A small network was shown many inputs. Here are its activations along a few directions, one row for each input.
Each table varies a few parts of the input and shows all the possible inputs, shuffled.
Descriptions start from the smaller parts, as in this example, which fits no table here: one of 4 places along a line, together with either a single point or one of 11 places along a line or (one of 2 separate values, together with one of 8 places around a ring).
Shared parts are said once, and a part with two or three values counts as separate values.
(in the rows, 128 means zero)

Other details of the inputs vary at random and push rows far along two fixed directions, the same in every table; ignore that.

A family of inputs:
r1: [188  97 122 161 128 100  98 166 163 229 170 114 135]
r2: [148 155 124 167 120 109 157  97 100 105 113 152 118]
r3: [110 188 145 166 118 110 209 116 144  94  89 155 137]
r4: [107 147 140 141 114 112 179 114 112 112 106 140 126]
r5: [153 119 128 137 125 122  98 182 205 190 170 101 129]
r6: [107 110 135 114 123 125 141 119 107 119 116 119 125]
r7: [141 106 131 139 127 114 103 181 182 209 162  98 145]
r8: [ 98 110 117  81 132 152 116  94  75  59 117 117 118]
r9: [136  95 123  99 150 144  91 100  78 121 119 150 134]
r10: [159 202 127 185 106 107 196  94 121  94 115 176 119]
r11: [117 188 136 174 102 103 213 113 127  95 113 144 121]
r12: [145 100 135 138 127 111 100 182 194 213 163  94 143]
r13: [190 118 117 167 121  99 109 154 155 203 172 118 125]
r14: [ 82  93 127  69 133 151 117  80  46  52 110 119 114]
r15: [103 189 148 152 124 130 195 111 150  86  91 165 130]
r16: [153 205 132 177 117 123 188 101 134  95 108 189 123]
r17: [159 128 122 155 110 102 113 185 197 201 180  94 128]
r18: [155 199 129 189 116 117 176 117 154 111 110 176 123]
r19: [139 100 125 130 124 115 111 159 146 180 144  94 133]
r20: [ 71  92 128  53 152 165 103  80  44  52  88 130 131]
r21: [155  90 123 120 153 144  60 148 143 171 137 131 139]
r22: [158 126 120 156 111 107 113 182 192 198 180  93 130]
r23: [103  72 116  57 149 170  55 129 100 117 144 103 125]
r24: [156 167 133 193 117  93 182 111 125 132 103 163 130]
r25: [125 202 130 175 102 110 206 112 140  85 110 145 118]
r26: [143 119 125 142 118 109 131 153 153 157 149  95 127]
r27: [153 126 124 150 112 108 118 170 189 181 172  94 127]
r28: [107 145 138 143 114 114 178 118 114 116 110 135 129]
r29: [101  93 119  83 135 146 103 101  66  87 121 106 118]
r30: [113 142 122 109 133 149 125 119 126  95 118 132 124]
r31: [190 125 114 170 118 103  99 158 170 190 167 114 126]
r32: [ 97 107 136  98 136 136 115 124 110 123 118 125 136]
r33: [103  70 122  58 159 173  53 130 107 123 127 106 132]
r34: [108 113 124  87 138 153  97 127 118 110 134 124 123]
r35: [121 104 127  81 158 168  89  87  66  85 103 164 130]
r36: [117 190 138 173 102  98 212 114 129  97 111 147 119]
r37: [106 109 121  80 142 158  97 119 113  90 123 119 124]
r38: [ 96  99 128  71 153 166  94 118 109  96 111 122 132]
r39: [102  72 128  64 154 163  58 142 119 138 138 110 132]
r40: [130  84 125 111 130 122 102 152 131 162 140  93 132]
r41: [106 199 146 164 119 129 204 118 150  94  95 167 132]
r42: [127  81 123  97 156 145  74 100  71 112 108 141 136]
Each input here is: one of 6 places around a ring, together with either one of 2 separate values or one of 5 places around a ring.
- The inputs of r4 and r17 match in every part but the place on the ring of 6. If r40 is changed in the same way as r4 into r17, which row does it become? => r8
- The inputs of r7 and r22 match in every part but the place on the ring of 6. If r9 is changed in the same way as r7 into r22, which row does it become? => r10
- List by row number the other rows that have the place on the ring of 6 in common with r38. => r15, r21, r33, r35, r39, r41
- Start at r26 and move only the place on the ring of 5, one step at a time. The first step leads to r29. Which rows follow, in order? => r11, r36, r14
- List by row number the other rows that have the place on the ring of 6 in common with r18. => r5, r16, r23, r30, r34, r37

A family of inputs:
r43: [127 101 146 119 122 124 115 183 191 200 157  89 134]
r44: [170 187 125 189 122 111 175 127 143 144 127 161 116]
r45: [150 159 130 173 128 111 115 202 238 204 155 108 143]
r46: [120  34 119  63 151 142  55  98  36 125 125 113 136]
r47: [161 127 119 185  93  69 134 199 216 217 191  72 124]
r48: [ 82 153 139 104 141 152 139 113 119  92  97 159 139]
r49: [ 67 119 147  89 144 152 141 100  93  50  88 119 118]
r50: [144 177 140 160 128 124 162 109 150 121 122 186 130]
r51: [ 57 161 138 117 101 120 211  60  42  24  91 157 111]
r52: [105  53 116  57 148 157  70 158 136 150 149  76 127]
r53: [140 117 121 113 136 149  90 111 125 100 121 148 129]
r54: [168 161 123 178 114 111 142 135 139 137 121 155 120]
r55: [160 179 129 206  83  65 197 186 213 202 172  92 128]
r56: [147  55 119  92 150 144  35 128  93 171 159 122 125]
r57: [132 189 131 179 122 103 225  70  81  65  83 163 124]
r58: [ 92 224 139 145 117 154 218  96 124  46  72 175 141]
r59: [129  40 110  69 149 143  47  98  47 110 117  97 131]
r60: [152  67 113  66 155 172  33 133 117 148 158 112 129]
- Describe the family of inputs behind these rows. => one of 3 separate values, together with one of 6 places around a ring
- The inputs of r51 and r47 match in every part but the choice among 3 separate values. If r48 is changed in the same way as r51 into r47, which row does it become? => r45
- Which other rows does r60 become when the place on the ring of 6 takes its other values? List them by row number. => r44, r52, r55, r57, r58
- Which other rows does r56 become when the choice among 3 separate values takes its other values? List them by row number. => r44, r54
